Each row below holds a small network's activations on one input, seen along a few directions.
Each table varies a few parts of the input and shows all the possible inputs, shuffled.
Descriptions start from the smaller parts, as in this example, which fits no table here: ring(5) and (point or line(9) or (values(2) and line(6))).
Shared parts are said once, and a part with two or three values counts as separate values.

Other details of the inputs vary at random and push rows far along three fixed directions, the same in every table; ignore that.

A family of inputs:
R1: -4,6,-12,14,2,-10,-5,0,3,-3,11,26,-9
R2: -15,-5,13,-11,9,-2,17,-23,2,16,-5,-12,-18
R3: 31,-17,25,6,-6,19,19,8,5,1,-14,-37,24
R4: -50,40,-12,-27,-1,-29,9,-34,-17,26,4,20,-62
R5: -52,38,-19,-25,21,-35,3,-29,-16,29,-1,24,-50
R6: 21,-19,-5,39,25,-8,8,-38,17,12,-9,-20,-11
R7: -52,25,32,-61,-24,5,16,29,-29,7,-3,3,-8
R8: 69,-29,22,20,-9,30,16,29,13,-13,-14,-45,57
R9: -42,8,20,21,-35,12,-35,89,-16,-53,32,80,38
R10: 59,-55,6,4,-10,46,-19,17,22,-29,-9,-44,61
R11: 75,-26,11,19,-14,29,16,22,19,-14,-5,-32,51
R12: 13,-11,-52,53,21,-23,-36,-43,20,-5,15,25,-24
R13: 9,-15,-45,36,19,-7,-45,-34,12,-11,2,4,-12
R14: 23,-22,20,6,6,14,14,9,8,-1,-12,-27,26
R15: -33,20,10,12,-39,11,-40,109,-20,-60,36,92,52
R16: -40,19,11,19,-36,9,-44,108,-21,-61,35,93,49
R17: 29,15,-34,38,18,-24,-4,-28,7,7,0,4,-17
R18: 20,-13,-15,48,26,-14,-1,-35,16,8,-2,-5,-14
R19: -43,7,41,-73,-8,13,27,24,-21,16,-13,-18,3
R20: 58,-42,0,18,-3,35,-17,24,20,-26,-6,-36,58
R21: 31,-41,3,-26,-10,33,-8,-10,16,-8,-11,-42,26
R22: 30,7,-26,37,14,-19,0,-30,9,7,0,-5,-18
R23: 15,-19,-40,28,16,-2,-39,-35,14,-9,0,-5,-8
R24: -46,17,10,21,-42,7,-39,92,-18,-57,39,96,33
R25: 33,-29,3,-21,0,25,-3,-3,14,-3,-11,-44,25
R26: -40,23,17,19,-42,7,-33,85,-24,-49,28,73,30
R27: 23,0,-21,50,5,-14,0,-36,14,3,5,6,-22
R28: -9,-14,-6,-24,12,2,-5,-24,5,11,-5,-18,-10
R29: 68,-36,26,28,-15,34,15,25,18,-18,-7,-40,54
R30: 25,-4,-24,39,31,-19,-2,-31,15,11,-5,-4,-10
R31: 28,-1,-20,46,6,-12,1,-34,15,5,3,1,-19
R32: 24,-10,-43,36,22,-12,-30,-35,17,-3,2,-4,-12
R33: -36,-6,36,-120,-20,30,28,-2,-14,26,-19,-52,-3
R34: 19,-14,-14,43,15,-10,3,-37,20,6,4,2,-15
R35: 55,-41,25,22,-3,31,13,29,18,-17,-9,-35,57
R36: -40,6,40,-75,-14,15,27,27,-20,13,-7,-12,4
R37: 3,-23,42,-40,6,21,38,-7,1,23,-24,-55,12
R38: 29,16,-37,42,13,-25,-9,-23,8,1,6,15,-16
R39: 13,5,-19,60,12,-19,-10,-25,7,-2,2,11,-18
R40: -44,18,44,-76,-20,13,30,21,-27,18,-15,-24,-4
R41: -35,14,46,-83,-24,17,36,19,-24,19,-14,-30,-2
R42: -70,67,-46,25,7,-57,-37,-7,-26,-2,25,89,-64
R43: 11,-12,35,-34,-8,19,37,-12,0,19,-19,-52,4
R44: 24,-14,-18,43,19,-11,4,-41,21,10,2,-2,-18
R45: 28,5,-7,17,-1,-2,2,4,4,-4,1,-2,9
R46: -39,18,45,-92,-19,15,38,19,-28,24,-16,-33,-4
R47: -58,18,-28,-20,21,-27,-23,-37,-12,17,4,19,-51
R48: -22,33,-4,12,-42,3,-31,81,-20,-47,34,83,29
R49: -6,3,1,10,2,-4,-6,17,-3,-8,6,17,7
R50: 16,-17,-40,41,29,-15,-29,-38,17,-1,3,1,-13
R51: 25,17,-35,43,17,-25,-9,-22,6,4,1,10,-14
R52: -42,24,3,-28,10,-23,22,-47,-14,35,-11,-12,-56
R53: -66,28,-10,-5,17,-35,-2,-36,-14,22,5,32,-60
R54: -48,47,-22,-25,14,-40,6,-39,-19,32,-1,18,-64
R55: 11,-4,12,-32,0,9,25,-1,3,15,-8,-18,8
R56: 3,0,10,-34,13,1,26,-12,0,24,-15,-28,-2
R57: -29,14,44,-100,-23,19,48,6,-22,31,-16,-40,-9
R58: 54,-25,-1,40,-4,17,-4,26,21,-23,7,4,45
R59: 34,-19,12,-1,6,15,15,8,12,1,-7,-25,27
R60: -51,25,-9,-23,17,-30,8,-38,-12,28,0,13,-55
Description of these inputs: line(4) and (values(3) or (values(2) and line(6))).
Changing only the line(4) part turns R32 into R20. The same change can be made to R46. Which row results?
> R8
Changing only the line(4) part turns R55 into R5. The same change can be made to R12. Which row results?
> R47
Change only the values(3) part in R33. List by row number the other rows that result.
> R12, R21
Change only the values(3) part in R25. List by row number the other rows that result.
> R10, R28
Start at R53 and move only the line(6) part, one step at a time. The first step leads to R18. Which rows follow, in order?
> R35, R49, R16, R56
Change only the values(2) part in R34. List by row number the other rows that result.
> R27
